Each row below holds a small network's activations on one input, seen along a few directions.
In each table, some parts of the input vary, and every possible input appears once, in random order.
A made-up example of a description, with smaller parts first: one of 4 places along a line, together with either a single point or (one of 2 separate values, together with one of 5 places around a ring) or one of 11 places around a ring.
Shared parts are said once, and a part with two or three values counts as separate values.

A family of inputs:
row 1: 14  2  -46  -24  -15  19  8  17  -2  20  32
row 2: -3  19  -43  -20  -11  16  10  -10  32  8  5
row 3: 32  -7  36  0  -2  36  -2  1  7  11  -8
row 4: -79  -23  25  3  8  -62  12  2  -56  -25  -52
row 5: -70  -46  -6  -6  -33  -87  26  7  -42  -24  -59
row 6: -12  34  25  28  25  23  13  -11  4  2  19
row 7: 50  -18  -10  4  8  -1  -30  5  13  -13  15
row 8: 28  6  -28  -13  -5  -4  -26  20  -3  2  36
row 9: -4  10  60  18  28  29  -9  -4  3  9  17
row 10: -9  36  -14  18  10  15  10  -15  27  13  -3
row 11: 52  -13  1  -8  -13  16  -11  -11  17  -4  -2
What is each input in this table made of? -> either one of 2 separate values or one of 9 places around a ring
Which other rows belong to the same alternative as row 5? List them by row number. -> row 4

A family of inputs:
row 12: 8  10  30  17  34  15  -27  -6  -3  -5  22
row 13: -75  -28  36  -3  -20  -67  21  -8  -39  -26  -71
row 14: 4  4  -42  -19  -20  0  11  -13  17  8  -25
row 15: 20  -6  39  20  17  14  -11  -23  20  -1  -12
row 16: 1  15  32  33  9  24  8  -30  23  11  -9
row 17: -11  14  -14  -18  -17  27  32  -11  20  9  -12
row 18: -87  -33  10  15  12  -71  20  15  -66  -21  -28
row 19: -7  35  24  25  33  20  -3  -5  7  3  22
row 20: 23  -4  27  5  14  16  -32  23  -17  9  20
row 21: 30  -13  -5  -9  -1  4  -20  26  -23  -4  23
row 22: 20  -13  -20  -15  -9  -23  -17  14  -4  -6  35
row 23: 20  -13  -36  -3  -29  -9  -5  -5  21  -9  -20
row 24: -11  20  -54  -20  4  -3  -6  11  1  2  11
row 25: 36  -26  -9  -16  -27  -19  1  -7  10  -4  1
row 26: -15  19  16  8  -5  32  24  -22  26  14  1
row 27: -22  30  -29  -12  8  12  16  15  5  17  21
row 28: 49  -24  4  -9  -17  5  1  5  -10  -6  -13
row 29: 36  -18  36  -4  5  18  -7  2  1  3  -15
row 30: 3  -4  -51  -4  -8  -11  -18  11  0  -10  19
row 31: -25  36  6  10  19  18  10  8  14  16  31
Changing only one part turns row 19 into row 16. The same change can be made to row 18. Which row results? -> row 13
What is each input in this table made of? -> one of 2 separate values, together with either a single point or one of 9 places around a ring
Start at row 28 and move only the place on the ring of 9, one step at a time. The first step leads to row 25. Which rows follow, in order? -> row 23, row 14, row 17, row 26, row 16, row 15, row 29
Which other rows does row 30 become when the choice among 2 separate values takes its other values? List them by row number. -> row 23

A family of inputs:
row 32: 89  -29  24  -16  -24  16  -37  -4  17  8  32
row 33: -45  -47  10  -28  -37  -49  28  16  -36  -6  -84
row 34: -23  -35  58  40  18  -41  -4  -5  -57  -19  -18
row 35: 9  6  -72  -2  -25  -24  11  -27  55  -10  14
row 36: -24  54  29  31  5  52  31  -39  63  26  18
row 37: 7  30  -90  8  -6  -19  21  5  18  4  26
row 38: 39  -9  5  -35  -16  70  16  -10  18  24  -17
row 39: -20  59  10  16  15  70  26  -24  54  30  -26
row 40: 93  -24  14  -22  -9  30  -42  5  13  10  -9
row 41: 86  -23  -38  -19  -7  7  -43  9  32  -22  -16
row 42: -20  29  -92  -12  23  -13  -8  26  19  5  36
row 43: 11  13  6  -31  9  67  5  22  -5  37  48
row 44: 32  10  7  -15  -16  64  25  3  -7  35  41
row 45: 64  -10  12  -18  12  32  -51  31  -13  15  51
row 46: -17  -45  62  20  22  -33  -8  -14  -34  -18  -73
row 47: -49  -3  -67  -35  -40  -42  22  -3  -6  -7  -63
row 48: -23  -47  71  29  8  -52  -4  -26  -29  -21  -32
row 49: 78  -7  -42  0  -6  -2  -34  23  3  -18  38
row 50: -49  -50  23  -16  -47  -68  32  6  -32  -12  -42
row 51: -77  7  -67  -33  -7  -47  6  31  -32  -9  0
row 52: -10  20  65  34  53  16  -2  -37  13  -21  -48
row 53: 85  -9  10  -3  -10  24  -29  17  -13  18  42
row 54: 52  -6  -43  -15  21  1  -55  41  6  -17  50
row 55: -20  41  61  58  49  9  6  -26  -9  -14  6
row 56: -54  -33  8  -8  -36  -62  35  28  -62  -6  -31
row 57: 32  -11  20  -25  -32  58  19  -23  23  24  27
row 58: -48  -8  -51  -26  -50  -57  31  -14  4  -15  -17
row 59: -44  -36  59  25  39  -30  -27  14  -61  -20  -10
row 60: -52  11  -65  -15  -32  -50  35  13  -31  -9  -6
row 61: -43  39  64  43  70  17  -19  -8  -10  -15  20
row 62: -19  24  79  51  42  -6  -1  -49  23  -20  -4
row 63: -71  -37  10  -23  -10  -46  7  43  -65  -8  -23
row 64: -43  74  16  22  39  67  12  8  29  43  46
row 65: 15  6  -84  -12  -12  -2  5  -16  45  -7  -34
row 66: -21  72  13  36  18  59  37  -14  30  38  31
row 67: 82  -27  -26  -6  -22  -15  -44  -1  38  -25  27
What is each input in this table made of? -> one of 4 places along a line, together with one of 9 places around a ring
Start at row 64 and move only the place on the ring of 9, one step at a time. The first step leads to row 43. Which rows follow, in order? -> row 45, row 54, row 42, row 51, row 63, row 59, row 61
Start at row 33 and move only the place on the line of 4, one step at a time. The first step leads to row 50. Which rows follow, in order? -> row 56, row 63
Start at row 46 and move only the place on the line of 4, one step at a time. The first step leads to row 48. Which rows follow, in order? -> row 34, row 59
